These are the activations of a small neural network, seen along a few directions. Each row is one input.
Each table varies a few parts of the input and shows all the possible inputs, shuffled.
A made-up example of a description, with smaller parts first: one of 8 places around a ring, together with either a single point or one of 9 places along a line or (one of 3 separate values, together with one of 6 places along a line).
Shared parts are said once, and a part with two or three values counts as separate values.
In the rows, 128 means zero.

Other details of the inputs shift rows strongly along two fixed directions, in all tables alike. That doesn't count.

Table:
R1: [136  70 178 126 158 127 132  96 113  45 179 170]
R2: [105 175 114 139 100 115 128 122 125 191  80 126]
R3: [168 115 162 150 133 148 133 130 128 119 111 141]
R4: [124  41 124 116 168  98 118 117 143  61 187 142]
R5: [163  84 166 168 161 172 182 125 119 166 124 154]
R6: [121 163 130 175 125 132 114 124 148 202  89 131]
R7: [126  57 185 129 153 117 148  73 115  74 171 182]
R8: [ 84 185  75  97  89 128 129 150 126 182 103  87]
R9: [140  53 162 129 162 112 139 114 117  48 162 168]
R10: [ 81 115  78  88 128 114  97 148 147  85 176  91]
R11: [100 240  94  99  76 125  79 145 132 139 104  83]
R12: [136 128 134 124 125 122 117 134 125 100 122 129]
R13: [136 113 182 186 156 146 128  90 143 165 136 163]
R14: [146 187  85 107  98 132 109 163 139 154  92  84]
R15: [111 127  81  76 121  94 105 150 127  69 150 105]
R16: [137 124 177 167 140 138 146  93 117 154 126 170]
R17: [ 94 142  64  48 105 111 100 169 132  48 169  70]
R18: [182  93 162 159 150 182 168 135 129 151 123 131]
R19: [126  33 144 111 165 124 160 121 114  61 188 153]
R20: [153 157 166 207 131 149 166 112 121 246  59 164]
R21: [121 195  66  91  92 114 100 164 135 142 104  77]
R22: [ 92 127  68  65 113  75 101 147 125  65 159 103]
R23: [ 99 184  71 104  91 102 119 142 129 180  90  96]
R24: [191 167 200 208 130 196 153 108 126 224  70 152]
Description of these inputs: one of 4 places along a line, together with either a single point or one of 5 places along a line.
The inputs of R11 and R17 match in every part but the place on the line of 4. If R24 is changed in the same way as R11 into R17, which row does it become?
Answer: R18
Change only the place on the line of 4 in R16. List by row number the other rows that result.
Answer: R19, R20, R22
List by row number the other rows that have the place on the line of 4 in common with R14.
Answer: R4, R15, R21, R22, R23

Table:
R25: [117  83 132 117 146 108 132 120 123  83 159 144]
R26: [141 155 153 168 126 142 142 116 121 185  91 149]
R27: [110 153 116 134 118 124 116 126 138 156 121 119]
R28: [118  77 129 114 150 105 122 113 134  80 167 141]
R29: [124 180 104 109  95 122 118 141 124 145 101 105]
R30: [122 148 115 112 114 131 129 135 123 130 122 112]
R31: [109 168  96  95 104 122 115 143 125 124 125 100]
R32: [128 181 104 119 105 138 108 152 136 145 105  97]
R33: [112 169 128 134 116 131 109 121 133 151 121 122]
R34: [118 171 129 132 109 119 104 119 132 141 114 124]
R35: [150 144 168 175 134 142 135 103 127 178 103 154]
R36: [146  28 193 144 178 128 142  85 122  54 186 181]
R37: [143 139 156 159 128 131 138 114 120 160  98 153]
R38: [130  73 124 102 145 116 142 128 121  77 165 133]
R39: [120 157  89 114 110 122 129 147 130 167 103 102]
R40: [ 95 162  93 109 106 108 112 142 130 135 120 108]
R41: [129 188 101 115  99 132 105 154 135 142 104  94]
R42: [112  94 137 116 142 117 118 114 131  80 171 140]
R43: [108 144 124 120 118 118 118 126 124 117 129 127]
R44: [129  87 129 107 140 126 142 127 121  88 159 133]
R45: [123  97 127  95 132 119 128 127 120  69 158 127]
R46: [114 142 126 118 118 114 115 124 123 110 125 132]
R47: [144  99 154 167 151 137 148 106 134 171 118 154]
R48: [137 102 127  97 132 117 111 138 130  51 158 123]
R49: [111 121 110 118 127 107 125 131 129 125 127 127]
R50: [123  95 115  99 137 125 121 143 132  66 167 114]
R51: [136 146 160 169 132 149 133 108 132 178 110 144]
R52: [132  95 129  91 128 108 124 125 119  55 155 133]
R53: [123 175  98 106 106 132 104 154 135 123 119  95]
R54: [119 144 100 107 117 132 112 153 135 116 133  99]
R55: [138 100 133 100 131 114 131 123 118  71 151 136]
R56: [128 148 109 124 122 142 123 150 134 142 124 104]
R57: [132 129 150 163 135 143 148 119 124 176 106 148]
R58: [137 123 138 162 140 131 151 121 127 183 101 145]
R59: [159 120 157 171 140 164 170 121 122 201  96 146]
R60: [141 136 158 164 131 139 143 113 121 164 101 153]
R61: [104 178 105 108 100 105 102 135 123 122 115 115]
R62: [131  67 118 102 146 111 142 129 123  79 160 132]
R63: [162 118 160 158 139 152 160 115 119 164 107 150]
R64: [156  62 187 158 160 126 153  96 113  96 142 182]
R65: [ 99  93 112  92 133  94 115 129 125  59 166 129]
R66: [136 226 108 157  99 166 124 155 138 236  63  92]
R67: [112 172  94 110 101 130 126 148 127 157 110  98]
R68: [190  74 229 242 180 188 193  80 126 235  96 201]
R69: [126  96 126  92 128 114 127 126 120  58 159 129]
R70: [ 94 180  99 106 101 113 102 137 127 127 122 108]
R71: [102 182 111 117 102 117  94 127 135 132 120 111]
R72: [130 104 121  96 132 121 113 139 131  53 161 118]
R73: [155  51 147 134 164 128 163 117 120 108 151 154]
R74: [136  69 160 146 158 128 140 103 130 109 156 159]
R75: [ 91 170  96 108 102 113 109 142 129 132 123 107]
R76: [113 179  92 103 103 132 102 156 137 126 121  86]
R77: [ 99 166 104 117 109 118 115 138 128 142 120 114]
R78: [162 108 147 166 146 160 157 134 132 173 112 135]
R79: [133 129 100 121 126 130 124 150 136 137 122 107]
R80: [129 185  86 135 106 141 123 159 140 198  86  89]
R81: [107 160 120 132 115 129 113 126 137 151 125 119]
R82: [166  25 185 134 171 134 164  99 113  60 167 176]
R83: [135 105 122  94 133 117 111 139 129  50 162 121]
R84: [100 103 106  97 133  95 107 124 137  76 164 122]
R85: [102 153  95 117 113 107 119 139 132 146 113 113]
R86: [161  64 168 143 164 149 148 120 127  91 154 151]
R87: [140 151 158 167 130 145 130 108 130 176 106 146]
R88: [120 156  90 110 112 129 113 157 137 136 121  93]
R89: [111 157 124 129 115 124 119 127 125 140 115 127]
R90: [202 100 236 249 169 183 185  76 122 243  74 202]
R91: [109 191 117 129 102 125  98 126 135 156 106 113]
R92: [139  69 119 110 152 122 132 139 131  75 164 126]
R93: [131 142 105 124 123 138 125 151 134 143 122 104]
R94: [142 128 155 175 142 148 146 110 133 194 108 148]
R95: [113 147  92 101 110 119 126 146 127 133 125 101]
R96: [120  84 112  90 135 110 131 134 123  70 163 123]
The inputs of R92 and R58 match in every part but one. If R88 is changed in the same way as R92 into R58, which row does it become?
Answer: R65
The inputs of R46 and R91 match in every part but one. If R57 is changed in the same way as R46 into R91, which row does it become?
Answer: R68
What do these inputs look like to the network?
Answer: one of 3 separate values, together with one of 4 places along a line, together with one of 6 places along a line
Change only the choice among 3 separate values in R92. List by row number the other rows that result.
Answer: R79, R80
Change only the choice among 3 separate values in R76. List by row number the other rows that result.
Answer: R66, R86
